data =
[[6 6 6 5 5 5 6 5 6 6 5 6 6 6 6]
 [6 5 6 5 5 5 5 5 6 6 6 5 6 5 6]
 [5 5 5 5 5 6 6 4 5 4 5 3 7 6 7]
 [6 6 4 6 6 5 6 4 5 6 5 5 6 4 5]
 [6 5 6 6 6 6 5 5 6 6 5 6 6 6 6]
 [5 6 5 5 5 5 6 5 7 5 6 4 6 6 6]
 [4 6 8 8 3 4 2 6 5 6 5 4 4 4 5]
 [6 6 6 5 5 6 5 5 6 5 6 5 6 5 6]
 [6 6 6 5 5 5 5 5 6 6 6 5 6 5 6]
 [6 6 6 6 5 5 5 4 6 6 6 5 6 5 6]]
Read off the 4th entry from the end, reading row by row.
Answer: 5
Read off the first entry in reading order.
Answer: 6
The 4th entry, reading row by row is 5
The second entry in reading order: 6
The entry just right of the smallest entry is 6
The last entry in the row that holds the smallest entry is 5
The bottom-left entry is 6
The last entry, reading row by row -> 6
Read off the third entry on the main diagonal.
Answer: 5
The smallest entry is 2
The entry in the top-right corner: 6
The smallest entry in the last row: 4
The smallest entry in the first column is 4
The fifth entry from the end, reading row by row is 6
The second entry on the diagonal from the top-right corner: 5
Read off the fifth entry, reading row by row.
Answer: 5
Read off the entry directly below the smallest entry.
Answer: 5

Questions about the table below. Counting starts at 0.
1) Report the entry at row 0, column 1.
2) Report the entry at row 1, column 0.
3) Report the entry directly above -0.27.
4) Report the entry at row 0, column 0.
5) Report the maximum.
6) Report the top-right entry.
7) Report the entry in row 2 and column 0.
8) Report the entry at row 2, column 2.
 1.58   0.24   1.71  -0.80  -2.03  -0.12  -0.57  -2.42
-1.29   3.12   1.74   3.59   5.18   1.37   0.80  -4.48
-0.45  -1.40   3.27  -0.74   1.75  -0.27  -2.42   0.28
-0.73   2.57   1.13   3.01   4.90   0.20   0.74  -4.01
 0.07   3.16   2.24   2.74   4.18  -0.70   2.40  -4.32
 0.01   3.15   2.31   2.60   3.19   2.25   2.17  -4.31
-1.34  -1.01   1.15  -1.15   1.64   0.14  -2.27   1.82
 0.63  -0.36   2.25   0.15  -2.31   0.06   0.77  -2.57
-0.08  -1.12   2.77  -0.79   2.02  -0.19  -2.23   0.03
 0.57  -0.93   2.65  -0.30  -4.06  -0.41   0.32  -2.47
-0.10   3.23   2.27   2.38   3.72   1.74   2.75  -4.18
 1.49   0.56   1.97  -1.15  -2.79   0.27  -0.59  -2.66
1) 0.24
2) -1.29
3) 1.37
4) 1.58
5) 5.18
6) -2.42
7) -0.45
8) 3.27

Read these off the table that follows.
1) Give the entry directly below 0.186.
2) Give the third entry in reading order.
3) Give the entry just right of 0.153.
4) Give the top-right entry.
5) Give the entry directly above the smallest entry.
6) Give the first entry in reading order.
7) Give the entry just left of -0.251.
8) Give the third smallest entry.
array([[ 0.019,  0.017, -0.009, -0.031,  0.001],
       [ 0.222, -0.251,  0.243,  0.195,  0.221],
       [ 0.178, -0.208,  0.203,  0.176,  0.193],
       [ 0.153, -0.187,  0.176,  0.159,  0.165],
       [ 0.020,  0.016, -0.006, -0.031, -0.001],
       [ 0.156, -0.191,  0.184,  0.161,  0.172],
       [ 0.167, -0.216,  0.186,  0.173,  0.178],
       [ 0.156, -0.190,  0.181,  0.165,  0.174],
       [ 0.015,  0.015, -0.011, -0.030, -0.002]])
1) 0.181
2) -0.009
3) -0.187
4) 0.001
5) 0.017
6) 0.019
7) 0.222
8) -0.208
